These are the activations of a small neural network, seen along a few directions. Each row is one input.
Each table varies a few parts of the input and shows all the possible inputs, shuffled.
Descriptions start from the smaller parts, as in this example, which fits no table here: one of 8 places around a ring, together with either a single point or (one of 2 separate values, together with one of 4 places along a line) or one of 11 places along a line.
Shared parts are said once, and a part with two or three values counts as separate values.
In the rows, 128 means zero.

Table:
R1: [174 175  94  69 109 124  76 120 161 157 152 144 125 105 125 139 157 112
 188 178]
R2: [ 35 142  80  71 143  96 199 151 158 168 113 160 124  85 100 164 107 117
 135 172]
R3: [130  52 133 177 159 135 147 149 124  78 101 112  86 194 169  67 111 152
 114 104]
R4: [140 121 103 139 137 132 157 110 120 175  56 133 165  70 119 134  79 109
 106 125]
R5: [ 42 107 119  84 162 120 138 159 175  62 139 132  79  99 140 142 130 129
 158 208]
R6: [141 148 198 163  97 133 116  99  98 101 132  93 175 106 126 181 167 130
 106  96]
R7: [198 103 101 139 109 108 118 127 145 176 132 139 109 229 153  67 164 146
 161  84]
R8: [112 153  88  47 112  94 111 139 191 160 171 160 102 135 124 144 184 120
 206 193]
R9: [ 34 169 173  95 103  95 157 139 133  94 190 120 134 118 107 209 195 141
 135 144]
R10: [149  84 141 172 161 174  93 134 108  79 127 119  96 141 142  70  75 130
  96 123]
R11: [218 133 110 133 113 147  65 114 127 177 159 148 119 175 127  70 130 125
 143 105]
R12: [147  86 145 154 154 158  98 115 136  70  81 103 120  86 159 114 102 118
 129 163]
R13: [123 117 186 185 103 109 162 130  87 109 153 100 145 216 136 135 176 163
  90  35]
R14: [ 96 163  86  93 140 124 164 133 127 165  94 144 147  55 101 158  79 107
 118 156]
R15: [142 147 195 179 105 150 110 118  70 110 179 107 154 162 108 136 141 141
  72  55]
R16: [103 128 125 107 158 149 103 138 145  58 119 115 103  71 140 137 102 118
 141 194]
R17: [141 119 101 157 145 147 150 128  92 182 102 151 142 125 102  89  52 119
  74  85]
R18: [216 135 112 115 104 133  70  96 153 169 113 134 143 121 144 115 156 113
 177 145]
R19: [122  89  92 163 145 107 203 141 109 181  74 143 133 178 127  87  87 141
  93  66]
R20: [ 96 190 179 118 100 125 123 121 104  90 171 103 158  90 107 204 167 130
 119 128]
Q: What is each input in this table made of?
A: one of 4 separate values, together with one of 5 places along a line
Q: Which other rows does R6 become when the choice among 4 separate values takes its other values? List them by row number.
A: R4, R12, R18

Table:
R21: [113  80 102 122 174 155 114 143 155  96  98 138  90  95 142  88  76 116
 137 183]
R22: [203 138 163 167 112 159  73 111  92 117 155 111 143 163 129 103 133 130
 105  78]
R23: [158 107 141 156 113 111 127 129 126 141 152 130 121 227 143  89 172 158
 130  62]
R24: [124 153  69  61 116 100 136 140 171 184 140 154 109 133 125 128 147 119
 182 167]
R25: [ 60 126 131 139 131  96 208 143 112 148 122 135 146 159 106 150 129 142
  94  83]
R26: [209  90 102 160 134 149  89 112 123 171 108 145 118 165 139  52  95 120
 129 107]
R27: [139 196 133  84 106 133  82 115 131 133 172 136 146  82 106 172 155 113
 155 160]
R28: [103 130 161 134 149 158  96 134 118  43 148 104 112  93 134 138 112 129
 113 160]
R29: [162 168 109  84 110 125  94 105 159 149 112 133 149  69 127 163 146 107
 176 179]
R30: [223 108 136 171 120 149  85  99 113 136  99 110 145 147 152  93 126 123
 129  97]
R31: [ 75 116 188 138 131 135 122 133 124  41 159  94 108 121 144 161 157 142
 122 150]
R32: [113 180 158  91  87 107 110 120 136 130 183 127 144 108 111 194 202 128
 162 153]
R33: [186  99  98 150 126 121 127 131 126 168 123 141 101 208 145  57 127 147
 138  86]
R34: [ 75 148 178 158 108 119 179 122  88 123 138 108 162 113 102 179 136 135
  78  85]
R35: [114 109  91 135 153 139 166 128 114 177  75 152 144  88 110 113  54 112
  86 120]
R36: [ 90  87  97 116 164 124 153 164 157  89 115 135  72 142 151  97 104 134
 145 168]
R37: [127 130 128 150 136 131 162 114 102 143  66 120 171  69 121 148  83 116
  89 111]
R38: [150 150  75  71 129 128 100 119 175 186 123 160 122  87 117 122 116 101
 170 187]
R39: [ 91 118  87 129 146 112 205 150 114 174  91 146 130 138 114 122  83 133
  99 105]
R40: [102 161 151 152 127 141 148 123  81 126 125 117 164  85  94 160  89 123
  69  93]
R41: [ 59  95 141 123 149 107 152 156 152  63 144 123  89 163 148 130 149 145
 138 145]
R42: [ 96 156 110  71 103  81 137 138 164 156 171 147 128 151 116 159 194 132
 176 146]
R43: [176 126 188 173  93 140  99 115 101 115 166 102 143 187 141 126 178 146
 113  68]
R44: [124 100 136 135 157 151 106 127 141  61  86 104 115  78 155 126 108 121
 136 177]
Q: The inputs of R26 and R23 match in every part but one. If R38 is changed in the same way as R26 into R23, which row does it become?
A: R42
Q: What is each input in this table made of?
A: one of 4 separate values, together with one of 6 places around a ring
Q: A walk changes only the place on the ring of 6. It starts at R28 and steps to R31. List the rest of the walk in order.
A: R41, R36, R21, R44
Q: Which other rows does R39 become when the place on the ring of 6 takes its other values? List them by row number.
A: R25, R34, R35, R37, R40

Table:
R45: [156 122 113 125 127 130 112 125 137 143 126 135 122 141 134 107 129 126
 142 130]
R46: [153 118 115 128 131 132 113 126 136 137 123 133 119 140 136 105 124 126
 139 131]
R47: [117 109 127 149 143 134 148 132 114 122 106 125 128 125 129 117  99 130
 104 115]
R48: [125 122 123 139 132 128 146 129 118 141 114 130 135 130 124 123 111 129
 111 111]
R49: [137 147 147 130 107 122 121 121 119 133 153 122 140 144 123 144 158 134
 130 109]
R50: [132 139 151 136 114 126 122 124 118 120 147 119 136 141 126 140 150 134
 124 111]
R51: [120 114 126 146 140 132 147 131 116 128 108 127 130 127 127 119 103 129
 106 114]
R52: [126 130 154 142 122 131 123 126 116 107 142 116 132 138 130 136 142 135
 118 113]
R53: [134 143 149 133 111 124 121 123 119 126 150 121 138 142 125 142 154 134
 127 110]
R54: [150 114 116 131 134 135 114 128 135 130 120 131 117 138 138 103 120 127
 136 132]
R55: [131 131 120 133 125 123 144 126 120 154 119 134 139 133 120 126 120 128
 117 109]
R56: [122 118 125 142 136 130 147 130 117 134 111 129 133 129 125 121 107 129
 109 113]
R57: [136 139 118 127 117 119 143 124 121 167 125 137 143 135 117 130 128 127
 122 107]
R58: [120 120 157 149 129 135 125 128 115  95 137 113 127 135 133 132 134 135
 113 116]
R59: [128 127 122 136 129 125 145 128 119 147 116 132 137 131 122 124 115 128
 114 110]
R60: [129 134 152 139 118 128 122 125 117 114 145 117 134 140 128 138 146 134
 121 112]
R61: [117 116 158 152 132 138 126 129 114  89 134 111 125 134 135 130 129 136
 110 117]
R62: [133 135 119 130 121 121 144 125 121 160 122 135 141 134 118 128 124 127
 120 108]
R63: [ 61 167 133  69 124 111 131 137 159  97 155 128 124  69 117 195 160 119
 161 198]
R64: [123 125 155 145 125 133 124 127 115 101 139 114 130 137 131 134 138 135
 116 115]
R65: [145 105 119 137 142 139 116 130 133 118 115 128 112 136 142 100 112 128
 131 134]
R66: [148 109 118 134 138 137 115 129 134 124 118 129 115 137 140 102 116 127
 134 133]
R67: [158 127 112 122 123 127 112 124 138 150 129 137 124 142 132 109 133 126
 145 129]
R68: [ 61 162 100  65 135 111 151 140 158 133 128 144 127  57 107 179 124 111
 152 196]
R69: [161 131 111 119 120 125 111 123 138 156 132 139 126 144 130 111 137 125
 148 128]
R70: [ 90 153  95  58 136 118 118 136 177 121 131 143 112  63 124 162 135 109
 179 218]
R71: [142 101 121 140 145 142 117 131 132 111 112 126 110 134 143  98 107 128
 128 136]
Q: What is each input in this table made of?
A: one of 3 separate values, together with either a single point or one of 8 places along a line
Q: The inputs of R64 and R56 match in every part but the choice among 3 separate values. If R61 is changed in the same way as R64 into R56, which row does it become?
A: R47
Q: List by row number the other rows that have the choice among 3 separate values in common with R65.
A: R45, R46, R54, R66, R67, R69, R70, R71

Table:
R72: [198 123 141 153 103 130  93 113 120 147 146 123 132 188 142  98 162 138
 139  86]
R73: [ 89 115 163 163 141 137 157 133  97  87 117 107 137 117 126 143 107 136
  82 105]
R74: [126 182 181 109  83 116  92 116 125 105 202 112 144 137 117 184 211 136
 151 126]
R75: [144 170 153 102  93 119  88 118 137 124 184 123 135 136 123 161 192 130
 161 138]
R76: [178 146  96  88 113 125  81 120 162 163 148 147 116 136 133 113 154 118
 181 159]
R77: [106 103 135 157 151 140 154 134 109 106  99 119 128 117 130 119  88 130
  92 116]
R78: [175  76 118 191 146 147 141 127  96 151  90 129 125 181 140  57  77 137
  84  63]
R79: [ 99 137  48  45 154 115 129 143 193 154 102 164  99  63 126 131 103 102
 189 231]
R80: [191  64  91 185 157 149 138 128 108 170  72 142 116 181 144  32  58 131
  94  74]
R81: [ 65 160 105  59 133 111 136 140 169 117 138 140 117  63 117 179 140 113
 168 209]
R82: [115 113  60  94 161 127 149 138 158 163  75 157 114  81 126 108  70 107
 144 179]
R83: [231  98  86 140 124 136  86 115 145 185 110 147 114 187 151  49 124 126
 158 108]
R84: [ 64 148 144 114 131 120 160 134 123 105 129 121 141  82 112 179 127 125
 113 146]
R85: [158  89 146 197 136 144 145 126  84 131 108 117 134 182 136  81  96 143
  75  52]
R86: [181 135 169 159  94 127  97 112 108 127 164 111 141 188 137 122 181 144
 129  75]
R87: [ 72 127 191 170 131 134 160 132  86  67 135  96 146 118 121 167 126 142
  72  93]
R88: [ 48 171 134  65 123 108 139 139 158  98 157 129 126  64 112 203 159 119
 158 198]
R89: [ 98 125  88 101 151 125 153 137 147 144  93 144 122  81 122 132  89 113
 134 168]
R90: [164 147 197 165  84 124 100 111  96 108 182 100 150 189 132 146 201 150
 120  64]
R91: [123  90 107 151 161 143 150 135 120 125  81 131 118 116 135  95  69 124
 102 126]
R92: [ 47 160 172 120 121 117 163 133 112  86 147 109 150  83 107 203 146 131
 103 135]
R93: [214 110 114 146 114 133  90 114 132 166 128 134 123 187 147  74 143 132
 148  97]
R94: [ 81 136 116 107 141 122 156 136 135 125 111 132 131  81 117 156 108 119
 123 157]
R95: [139  78  79 145 171 145 147 136 132 145  63 144 110 115 139  70  50 118
 112 137]
R96: [142 102 173 203 126 141 148 125  73 112 126 105 143 183 131 105 115 149
  65  41]
R97: [195 135  68  81 123 127  77 122 174 182 130 159 108 136 137  88 136 112
 191 170]
R98: [125 114 201 209 117 138 151 124  61  92 144  94 153 183 126 129 135 155
  55  30]
R99: [ 82 148  77  52 143 113 133 142 181 136 120 152 108  63 121 155 122 107
 178 220]
R100: [ 30 182 162  72 114 106 142 138 146  79 175 118 136  65 107 226 178 125
 147 187]
R101: [161 158 125  95 102 122  85 119 149 144 166 135 125 136 128 137 173 124
 171 148]
Q: What is each input in this table made of?
A: one of 5 places along a line, together with one of 6 places around a ring
Q: Which other rows does R82 become when the place on the ring of 6 takes its other values? List them by row number.
A: R79, R80, R83, R95, R97

Table:
R102: [164 115 152 159 125 141  99 123 115 101 142 110 121 172 145 101 140 141
 120  96]
R103: [134 120 135 161 123 124 158 130  96 147 124 125 140 165 122 116 118 138
  95  74]
R104: [ 84 128 149 113 137 134 127 137 137  76 137 114 117  91 133 162 135 125
 133 172]
R105: [ 76 157 128 101 121 109 163 136 133 133 136 130 137 104 112 172 140 129
 128 140]
R106: [122 104 145 175 142 136 151 127  94 120 108 123 139 142 124 111  98 136
  83  84]
R107: [140  96 158 175 138 148 121 127 106  91 123 108 116 149 144 100 113 140
 101 102]
R108: [110 171 133 100 108 115 131 120 132 140 144 128 147  95 110 174 151 121
 141 145]
R109: [109 148 143 102 123 123 107 133 144  84 155 120 120 111 132 160 163 128
 157 165]
R110: [113 158 139  95 104 109 112 122 145 130 166 132 132 119 120 164 178 128
 160 152]
R111: [171 124 149 152 107 132 106 118 118 144 152 125 136 181 132 109 156 136
 124  85]
R112: [198  76  47 128 157 136 120 127 158 190  59 158 104 145 152  41  71 115
 153 141]
R113: [137 123  36  62 158 129 115 140 184 177  96 172  95  83 128  93  80 100
 179 211]
R114: [168 134 141 157 111 134 125 117  99 154 130 124 151 153 124 119 131 133
 105  77]
R115: [ 65 139 137 112 138 122 156 135 132 106 122 124 139  83 115 169 118 122
 113 149]
Q: What is each input in this table made of?
A: one of 2 separate values, together with either a single point or one of 6 places around a ring
Q: Which other rows does R113 become when the choice among 2 separate values takes its other values? List them by row number.
A: R112
